A small network was trained on made-up records. Each row is its average activation on records with the value named, seen along a few directions.
Related values have similar rows: they may be neighbours, one step apart, or belong to one group.
In the rows, zero is written as 500.
Random noise pushes rows far along 6 fixed directions. That doesn't count. These rows show it; they differ only by the noise:
[299 437 640 451 411 416 503 251 483 330 512 390 634 457 604 377 396 495
 467 481 699 303]
[382 602 435 702 610 878 387 322 448 617 746 525 603 345 445 690 388 274
 620 356 498 592]
[768 629 498 623 409 381 395 512 612 392 543 784 521 606 135 589 407 509
 396 445  46 394]
[456 463 621 495 340 460 587 315 494 332 541 571 646 535 538 349 634 537
 387 534 746 379]
[508 471 604 520 464 458 593 551 473 321 519 596 619 522 503 393 660 518
 406 419 463 495]
[468 489 249 570 285 627 265 203 488 746 749 523 608 397 413 452 462 363
 458 708 761 357]
[469 544 545 590 601 654 516 568 480 445 558 570 583 455 456 559 527 421
 493 337 352 568]
[428 527 606 560 559 612 550 479 484 384 536 542 601 471 500 519 518 452
 482 357 463 512]


Field L:
l8: [453 583 664 374 476 246 531 493 562 335 291 306 506 595 626 432 258 676
 504 435 338 463]
l4: [524 512 515 564 401 498 386 332 512 418 547 562 469 500 439 704 347 575
 686 498 525 442]
l15: [622 591 293 572 411 550 478 384 346 605 871 684 581 491 429 451 745 420
 609 588 570 776]
l14: [518 474 260 244 407 403 384 486 541 743 450 365 357 502 392 379 409 554
 403 819 826 359]
l18: [582 612 679 531 502 517 652 583 626 610 419 656 435 505 453 641 527 557
 453 499 482 526]
l1: [442 545 514 543 412 535 546 456 378 542 524 376 490 400 754 407 572 507
 536 556 758 612]
l6: [740 651 531 624 428 672 574 439 625 679 599 797 523 523 364 675 724 463
 493 475 610 591]
l13: [280 491 472 228 489 480 476 447 542 651 360 239 422 556 675 375 303 580
 488 601 752 402]
l3: [510 351 456 599 667 468 534 694 184 403 782 480 697 405 664 533 783 377
 554 394 242 833]
l17: [233 351 542 529 352 393 450 114 368 344 745 371 717 346 704 281 478 383
 583 492 827 398]
l11: [237 391 623 419 512 504 588 340 515 363 318 312 519 439 654 509 414 570
 699 438 706 448]
l20: [571 535 563 656 552 611 662 624 405 455 614 669 622 456 538 514 818 410
 522 258 491 712]
l16: [579 459 346 561 519 475 314 305 608 583 505 456 389 464 462 507 383 400
 613 613 502 497]
l2: [674 487 466 382 608 344 622 905 458 441 361 522 329 555 368 473 558 594
 406 413 138 537]
l9: [377 478 388 584 534 839 479 243 384 787 718 329 395 461 553 540 443 399
 623 607 926 474]
l7: [590 333 257 562 283 210 334 413 397 625 742 428 400 564 542 215 555 473
 543 795 610 366]
l21: [266 257 617 450 622 369 622 503 395 278 367 208 553 361 775 361 571 442
 737 304 548 636]
l19: [437 377 468 432 436 288 416 468 372 338 591 373 569 504 579 546 429 505
 573 501 485 502]
l5: [486 498 556 609 657 529 596 532 497 366 532 530 402 564 663 500 648 447
 577 426 504 613]
l12: [246 319 381 423 626 531 366 575 398 634 494 233 597 340 676 424 325 367
 509 540 466 464]
l10: [526 664 593 557 436 722 573 368 609 650 386 594 398 488 502 677 440 582
 423 701 785 477]
L is arranged as a ring.
- A walk along L starts at l13 and steps to its neighbour l8. Put l14, l18, l6, l17, l9, l7, l19 in the order it reaches them. => l18, l6, l17, l19, l7, l9, l14
- Which values are neighbours of l21? Give them in the order they are listed. => l11, l16
- Fewest steps between l1 and l5? => 8

Field P:
p6: [471 426 426 369 397 317 503 337 464 418 550 421 500 468 529 423 560 524
 615 606 747 531]
p14: [547 384 103 365 453 371 256 659 417 807 515 271 351 377 548 365 477 414
 571 669 465 552]
p15: [442 482 400 481 503 459 411 632 347 628 661 371 416 415 452 458 305 454
 469 581 441 467]
p19: [473 461 414 554 516 614 391 458 551 504 433 440 491 516 402 706 343 485
 505 479 371 402]
p4: [388 465 320 341 390 368 292 529 435 664 562 317 614 436 678 394 376 529
 495 604 549 495]
p2: [492 572 466 480 571 580 489 597 400 621 580 425 585 515 618 544 540 466
 461 504 521 662]
p3: [585 494 620 583 415 411 537 475 539 474 520 560 598 368 422 472 520 458
 469 391 434 495]
p7: [427 631 430 470 470 608 403 560 552 614 415 547 532 462 459 535 410 552
 486 477 385 555]
p9: [451 393 493 449 541 340 546 570 411 402 609 462 538 548 521 269 597 456
 481 372 417 423]
p12: [436 413 638 415 579 601 612 649 516 454 266 477 491 591 519 653 565 609
 517 412 535 441]
p17: [288 328 450 312 573 365 424 499 460 519 466 283 514 368 592 565 328 498
 690 493 533 453]
p5: [612 436 232 526 532 503 445 742 452 744 484 430 345 465 550 373 663 505
 544 615 382 653]
p21: [520 540 349 420 670 664 394 520 671 679 395 532 443 603 315 545 376 419
 384 527 372 423]
p8: [317 465 607 445 523 580 584 647 486 499 397 398 608 301 629 417 531 457
 523 357 513 595]
p18: [597 373 654 578 299  83 622 548 437 265 615 665 551 525 717 229 871 540
 472 533 522 519]
p10: [684 510 423 584 369 347 462 580 613 599 508 596 373 584 469 378 576 570
 481 696 429 451]
p1: [422 266 311 555 630 550 367 778 397 449 465 347 556 384 629 401 594 437
 497 512 396 610]
p20: [449 498 527 451 474 593 681 543 411 462 580 517 476 568 556 338 699 567
 372 535 816 407]
p11: [413 556 628 502 526 568 508 346 641 632 346 471 465 410 554 602 382 453
 451 495 765 313]
p16: [597 574 528 377 397 399 510 472 516 557 443 496 438 617 390 508 405 620
 282 741 499 369]
p13: [513 574 527 605 781 751 468 486 560 407 454 628 476 533 397 697 404 386
 558 358 196 608]
P is arranged as a ring.
- A walk along P starts at p5 and steps to its neighbour p10. Put p14, p19, p7, p12, p8, p18, p13 in the order it reaches them. => p18, p8, p7, p13, p19, p12, p14
- Fewest steps between p6 and p1? => 4
- Which values are neighbours of p9? Give them in the order they are listed. => p21, p20
- Which values are neighbours of p2? Give them in the order they are listed. => p4, p16
